Each row below holds a small network's activations on one input, seen along a few directions.
Each table varies a few parts of the input and shows all the possible inputs, shuffled.
Descriptions start from the smaller parts, as in this example, which fits no table here: one of 4 places along a line, together with either a single point or one of 11 places along a line or (one of 2 separate values, together with one of 8 places around a ring).
Shared parts are said once, and a part with two or three values counts as separate values.

Other details of the inputs shift rows strongly along two fixed directions, in all tables alike. That doesn't count.

Rows:
r1: [  7.4  19.0 -11.2 -10.2   9.2   2.9 -17.2   2.9  -1.1   9.0  -0.4]
r2: [ -1.9  13.8  10.2  -8.7   0.3   4.1  -9.5  -2.1  -6.9  -0.6 -11.9]
r3: [-28.6 -58.1 -10.8   8.6   4.5 -86.7 -39.0 -41.7  65.4  16.4 -46.6]
r4: [  6.0   6.2  13.5  -3.6   4.2   2.7 -17.8  -1.7 -13.7   3.8  -2.7]
r5: [  0.3 -15.2  -1.1  17.2   5.9   5.8  26.3  -6.1  -5.2  -6.2   6.9]
r6: [ -0.2  11.4   9.8  -5.5  -5.0   2.4 -18.6  -3.4  -9.6   1.9  -3.7]
r7: [  1.4 -17.0   0.7  14.0   4.1   4.1  23.9  -9.5  -5.8  -4.2  12.6]
r8: [ -4.5 -12.6 -11.5   7.2 -12.9   5.2  27.0  -2.2   1.3 -10.4   4.1]
r9: [  5.9  10.7  11.5  -1.9   8.7   2.1 -12.6   2.2 -11.5  -0.5 -11.9]
r10: [ -1.0 -10.0 -13.5  13.2 -15.6   0.7  20.2  -1.1  -0.7 -12.5  10.1]
r11: [  7.6  20.8  -9.4 -12.2  11.5   5.2 -13.4   4.1   0.8   8.0  -6.0]
r12: [  1.3   7.6   1.8 -12.9  -2.5   2.5 -20.5  13.2  -1.6  -8.3  -2.4]
r13: [ -1.9   9.6   5.1 -19.4 -10.7   2.6 -12.8   0.3  -6.1  -0.8  -8.7]
r14: [  1.8   2.6   4.9 -16.3  -4.5   3.1 -22.5   9.4   0.2  -3.6  -0.8]
r15: [  1.5   5.2   5.4 -18.9   0.1   7.6 -13.2  11.4   1.9  -5.5  -9.5]
r16: [ -2.9  12.4  17.9 -10.0   3.4   0.4  -8.6   7.2  -5.8  13.6  -1.0]
r17: [ -1.0  -9.9 -12.0  12.1 -13.4   2.3  23.9  -0.4   2.5 -12.7   3.6]
r18: [ -0.8  10.9  16.0  -3.9   0.0  -1.4 -13.5   8.6  -5.5  13.9   2.0]
r19: [-0.5 -7.0 -5.9 20.4 -6.3 -0.3 20.0 -6.9 -1.9 -9.8 12.1]
r20: [ -0.9  12.1  11.5 -11.7  -2.5   4.7 -11.9  -4.2  -8.6   1.9  -6.2]
r21: [  4.7  -9.2 -23.2  10.7   3.2   5.8  19.0  -7.1   7.0   5.1  21.9]
r22: [  1.2  -6.8 -22.9   7.5   8.8   7.4  25.2  -5.4   8.6   3.1  12.0]
r23: [  3.8   8.6   4.1 -15.0  -0.4   3.5 -15.6  13.8   1.9  -8.6  -8.6]
r24: [-3.9 -9.8 -0.6 23.4 -1.5 -3.5 23.0  5.5  1.3  2.9 16.0]
r25: [  2.1   3.9   7.6 -22.3  -2.0   6.1 -16.4   8.5   0.8  -3.4  -4.1]
r26: [  2.7  -8.6 -21.4   4.8   6.2   7.4  23.7  -8.2   7.4   5.3  18.0]
r27: [  0.9  -6.2  -4.7  18.8  -5.8   4.3  25.5  -4.4  -1.2 -10.4   6.7]
r28: [-2.7 -8.3  1.2 21.9  0.2 -0.6 28.0  6.7  3.4  2.0 10.8]
r29: [-3.6 13.7 16.2 -7.1  5.3  0.7 -5.6 10.1 -4.4 11.5 -6.7]
r30: [  5.6  10.1  10.9  -0.3   7.5  -1.2 -17.0   0.6 -13.2  -0.6  -5.8]
Each input here is: one of 5 places around a ring, together with either a single point or one of 5 places along a line.
Q: Changing only the place on the ring of 5 turns r11 into r22. The same change can be made to r27. Which row results?
A: r2
Q: Which other rows does r16 become when the place on the line of 5 takes its other values? List them by row number.
A: r7, r13, r20, r25

Rows:
r31: [-25.8 -40.5 -32.5  -2.1 -13.9 -58.6 -18.7 -14.0  71.3   4.2 -11.9]
r32: [  1.7  37.5  52.0 -27.6  12.4 -23.0 -95.2  10.3 -19.9  -3.8 -49.8]
r33: [ -4.6 -19.9   2.9  15.3 -22.7  31.5  70.2  -5.3 -20.2 -30.7  16.3]
r34: [ -7.9 -26.9   1.8  23.4 -40.1  24.0  51.3 -12.1 -15.1 -18.3  36.6]
r35: [ 30.3  60.0   6.0 -59.3 -15.9  78.9 -30.5  60.8 -39.8 -23.1  21.2]
r36: [-25.5 -39.2   4.5  23.6  37.9 -67.7   9.8 -21.0  48.1  38.0 -32.9]
r37: [ 13.9 -22.1   6.7  36.2  19.0  23.9  56.1  16.6 -10.8   9.7  49.6]
r38: [ -5.1  45.9  43.1 -22.9 -10.8 -30.4 -90.8   7.5 -27.5  14.2 -49.4]
r39: [ 14.8  -3.5 -51.4  26.1  -5.4  22.3  46.5 -22.3   0.6   4.8  48.6]
r40: [ 20.9  41.3  -2.8 -53.5  37.6  -6.2 -95.6  -7.8  -1.1  25.7 -36.9]
r41: [-31.5 -48.4   0.8  31.8  21.0 -78.3  -8.1 -26.1  50.0  49.4 -13.2]
r42: [-22.2 -65.6  13.3   5.5   5.4 -54.5 -17.8 -37.5  37.9 -11.6 -25.0]
r43: [ 21.1  81.3  41.6 -18.5 -15.6  61.2  -7.3  42.0 -80.2 -22.0  -8.8]
r44: [ 18.0   9.7 -47.2  19.2  10.5  44.3  64.0 -14.0  -5.6  -7.0  30.6]
r45: [  1.8  -9.6 -38.8   2.8 -19.5  32.7  66.2  22.9  12.3 -29.5  25.0]
Q: What is each input in this table made of?
A: one of 3 separate values, together with one of 5 places around a ring
Q: Changing only the choice among 3 separate values turns r45 into r31. The same change can be made to r33. Which row results?
A: r34
Q: A walk changes only the place on the ring of 5. It starts at r37 and steps to r32. List the rest of the walk in order.
A: r42, r35, r40

Rows:
r46: [  4.6   4.9   7.7   1.0 -21.5  17.6   4.4  14.3 -17.9 -18.0  15.2]
r47: [ -4.5  43.3  42.5 -56.4  -1.7 -16.2 -94.9  23.0  -5.0   9.4 -53.4]
r48: [-11.9 -36.9 -39.7  18.3   3.5 -19.3  36.8 -18.0  41.1   1.4   2.5]
r49: [ -0.9  28.3  -5.1 -38.2   1.5  -8.6 -55.4   2.4   7.9  18.5 -18.6]
r50: [  1.3   3.7  14.9  -4.0 -12.3  18.2  15.0  18.0 -17.9  -6.6  12.9]
r51: [ -2.1  20.0  21.3 -25.6  -2.4 -12.9 -50.7   1.4  -5.3  -5.6 -41.1]
r52: [-14.0   4.7  30.1 -32.3  12.0 -41.2 -66.9  -5.6  17.1  17.8 -62.2]
r53: [  6.1  15.6   9.3  10.8  -3.1  14.8   9.2  11.1 -21.1   5.1  21.5]
r54: [  8.4  17.7   6.5  13.5  -1.7  16.3   9.9   3.1 -25.6   2.7  15.5]
r55: [  2.6   7.8   8.9  -1.7 -13.6  21.1  15.4  16.7 -14.7 -21.2   1.4]
r56: [  6.0  12.5  12.0   4.3   0.6  21.4  16.0   0.1 -22.7  -6.5   7.2]
r57: [ -3.9 -45.3 -36.4  24.4  10.4 -21.4  22.0 -17.8  35.2   1.6  20.2]
r58: [  4.5   8.8  14.3   3.9  -6.9  20.3   8.5   7.0 -20.4  -1.2  21.6]
r59: [  6.1   7.5   4.5   2.9 -19.1  18.8   5.6   6.5 -22.8 -21.9   9.7]
r60: [  8.9  20.8 -22.7 -11.8  -3.0  24.9  14.8   1.4  -9.4  -5.2  10.0]
r61: [  2.6  11.1  14.7   1.4   1.5  22.5  18.7   9.1 -16.9  -3.8   6.9]
r62: [ -6.4 -36.7 -41.3  23.1  -2.4 -22.4  27.7 -29.0  34.4   0.7  11.2]
r63: [ 12.5  10.1 -13.4 -11.4   7.2  24.5   9.6  17.5  -2.4   0.0  22.3]
r64: [ 15.8  56.8  25.4 -15.3   0.6  47.2   0.0  31.6 -45.6   3.3   7.3]
r65: [  4.6  15.7  12.0   8.0  -0.2  15.4  15.8  19.4 -15.9   6.4  17.2]
r66: [-14.0 -52.3  -6.9  32.1  -8.9 -29.0  27.5 -18.4  21.7  -4.9  10.3]
r67: [-29.0 -39.6 -19.2 -12.6  19.1 -85.7 -53.0 -30.5  80.0  31.1 -51.7]
r68: [ -3.5  11.6   0.9 -40.2  31.2 -33.7 -72.3  -5.2  31.0  24.8 -52.5]
r69: [  1.3   9.0  16.8   1.2  -3.0  19.6  14.4  14.9 -15.3  -0.9  17.1]
r70: [  6.5   5.2   9.9   2.6 -14.1  18.6   8.6   1.3 -26.3  -9.4  10.5]
r71: [-12.5 -48.8  -9.1  32.8  -2.2 -27.1  34.8 -25.2  19.3  -9.4  -4.0]
r72: [ 17.8  12.2 -18.7  -5.8   5.7  25.7   4.0   1.3 -12.1  -3.4  20.7]
r73: [  6.5  10.7  11.7   6.7  -4.2  19.2   9.1  -1.3 -24.1  -4.4  15.2]
r74: [-10.3 -36.6 -12.7  44.0   9.5 -28.6  36.0 -23.6  20.2   3.1   1.1]
r75: [ -2.9 -41.8 -38.1  24.3  17.4 -20.0  29.4 -25.4  33.7  -3.6   5.9]
Q: What is each input in this table made of?
A: one of 5 places around a ring, together with either one of 2 separate values or one of 4 places along a line
Q: Changing only the place on the ring of 5 turns r72 into r75. The same change can be made to r70. Which row results?
A: r71
Q: Which other rows does r60 become when the place on the ring of 5 takes its other values? List them by row number.
A: r48, r49, r62, r67
Q: A walk changes only the place on the ring of 5. It starts at r61 and steps to r69. List the rest of the walk in order.
A: r58, r73, r56
Q: Which other rows does r57 become when the choice among 2 separate values takes its other values? List them by row number.
A: r49
